A small network was shown many inputs. Here are its activations along a few directions, one row for each input.
Each table varies a few parts of the input and shows all the possible inputs, shuffled.
A made-up example of a description, with smaller parts first: one of 6 places along a line, together with either a single point or one of 11 places around a ring or (one of 2 separate values, together with one of 8 places around a ring).
Shared parts are said once, and a part with two or three values counts as separate values.
In the rows, 128 means zero.

Other details of the inputs vary at random and push rows far along three fixed directions, the same in every table; ignore that.

Table:
r1: [132 119 122 130 128 125 118 115 134 133 129]
r2: [124 118 127 130 138 133 116 132 139 130 135]
r3: [126 157 136 239 121 141 187 128  81 140 159]
r4: [127 120 125 123 130 125 125 125 137 145 133]
r5: [135 116 147 110  99 134 139 144  94 106 104]
r6: [122 131 124 129 134 130 118 115 136 133 123]
r7: [120 120 119 129 135 126 127 124 142 127 135]
r8: [129 128 126 128 133 134 117 131 143 137 138]
r9: [129 119 123 125 134 125 128 119 140 133 140]
r10: [129 122 126 129 135 120 115 117 129 136 126]
r11: [120 126 124 127 142 121 125 132 137 139 128]
r12: [130 130 144 107 106 136 139 143  96 106 107]
r13: [119 129 124 125 139 131 128 121 143 134 132]
r14: [122 128 121 131 136 129 117 119 134 130 121]
r15: [125 132 120 130 128 132 117 119 137 138 120]
r16: [123 123 119 131 135 121 127 129 146 129 131]
r17: [140 130 144 109  98 132 142 143  97 111 110]
r18: [127 120 127 128 138 116 126 129 138 139 130]
r19: [119 125 122 127 141 130 127 124 140 132 130]
r20: [136 122 120 134 132 117 118 122 135 132 125]
r21: [146 132 138 105  98 132 142 141 103 104 114]
r22: [125 132 121 126 130 128 114 120 131 144 124]
r23: [125 130 124 132 137 120 115 125 131 138 120]
r24: [121 124 121 127 132 127 128 120 145 130 137]
r25: [124 116 129 124 135 124 125 122 136 139 134]
r26: [125 130 121 134 136 124 117 124 137 132 117]
r27: [127 113 121 127 136 124 127 123 138 131 136]
r28: [127 120 127 134 138 128 116 138 142 131 131]
r29: [117 120 124 125 141 127 124 127 133 138 130]
r30: [126  74 143 132  87 153 124 175  88  99  76]
r31: [125  81 146 128  86 158 127 165  87  99  86]
r32: [131 128 125 134 127 134 107 126 135 136 128]
r33: [120 125 122 122 133 130 124 127 136 145 129]
r34: [133 120 120 131 133 122 118 117 132 130 129]
r35: [125 127 121 132 127 126 118 115 138 129 129]
r36: [149 206 143  75 131 116 159 126 131 100 151]
r37: [129 125 127 135 135 131 107 125 133 128 130]
r38: [124 120 129 130 135 135 117 129 140 132 136]
r39: [128 169 135 231 115 146 189 120  82 145 167]
r40: [131 116 121 130 136 119 127 128 141 132 132]
r41: [144 194 148  73 134 113 154 127 123 101 151]
r42: [129 126 142 107 108 135 137 146  94 104 104]
r43: [120 120 122 132 139 127 127 132 142 133 121]
r44: [124 122 119 135 130 125 117 119 135 127 126]
r45: [124 117 127 125 139 121 125 124 134 137 134]
r46: [131 122 126 133 133 116 116 123 131 138 122]
r47: [130 115 119 126 127 129 127 125 139 139 134]
r48: [152 204 141  77 125 112 161 125 132  95 158]
Description of these inputs: one of 2 separate values, together with one of 4 places along a line, together with either a single point or one of 5 places around a ring.
The inputs of r36 and r43 match in every part but the place on the line of 4. If r4 is changed in the same way as r36 into r43, which row does it become? -> r18
Change only the choice among 2 separate values in r14. List by row number the other rows that result. -> r19
Start at r26 and move only the place on the line of 4, one step at a time. The first step leads to r14. Which rows follow, in order? -> r6, r15
Which other rows agree with r30 in the place on the line of 4 and the choice among 2 separate values? List them by row number. -> r3, r20, r23, r26, r46
Change only the place on the ring of 5 in r19. List by row number the other rows that result. -> r7, r27, r29, r45

Table:
r49: [132 152 128 165 134 154 153 118 137 163 182]
r50: [117 147 138 127 124 127 183 123  75 117 127]
r51: [125 159 133 164 125 116 187 135  97 163 149]
r52: [127 134 126 117 163 111 133 111 146 182 157]
r53: [149 132 105 142 145  92 124 120 172 144 162]
r54: [149 125 132 111 101 111 160 144 122  77 110]
r55: [114 146 109 129 155 101 140  94 152 166 124]
r56: [101  59 138 220 132 179 124 178 105 161 112]
r57: [ 88  19 118 122 103 174  87 136 143 142  97]
r58: [121 134 128  93  99 156 151 130 106  86 115]
r59: [112 146 153 159 140 127 183 115  85 150 168]
r60: [132 150 145 111 115 136 136 186 115  97 105]
r61: [153 143 130  70  83 135  84 113 120 106  95]
r62: [116 146 143 109 132 146 133 159 101  74 104]
r63: [163 109 148 100 108 123 154 162 113  93 138]
r64: [134 115 104 104 155  99 105  98 167 107 141]
r65: [111  65 120 195 118 155  52 140 107 152  68]
r66: [114 125 156  66 138 136  98 160 134  85 110]
r67: [121 145 101  97 131 126 110  99 186 134 123]
r68: [143 140 119  92 135  95  75  83 130 161 106]
r69: [128 162 113 170 122 141 154 121 143 161 166]
r70: [115 151 116 110 162 115  91 127 181 122 106]
r71: [174 150 144 159  94 113 136 119  76 101 130]
r72: [133 120 127 139 157 104 120 101 158 128 180]
What is each input in this table made of? -> one of 4 separate values, together with either a single point or one of 5 places around a ring
The inputs of r67 and r70 match in every part but the choice among 4 separate values. If r58 is changed in the same way as r67 into r70, which row does it become? -> r62
Change only the choice among 4 separate values in r57. List by row number the other rows that result. -> r59, r66, r72
Which other rows agree with r54 in the choice among 4 separate values? List them by row number. -> r53, r63, r64, r71, r72
Which other rows agree with r68 in the choice among 4 separate values? List them by row number. -> r50, r51, r52, r55, r59
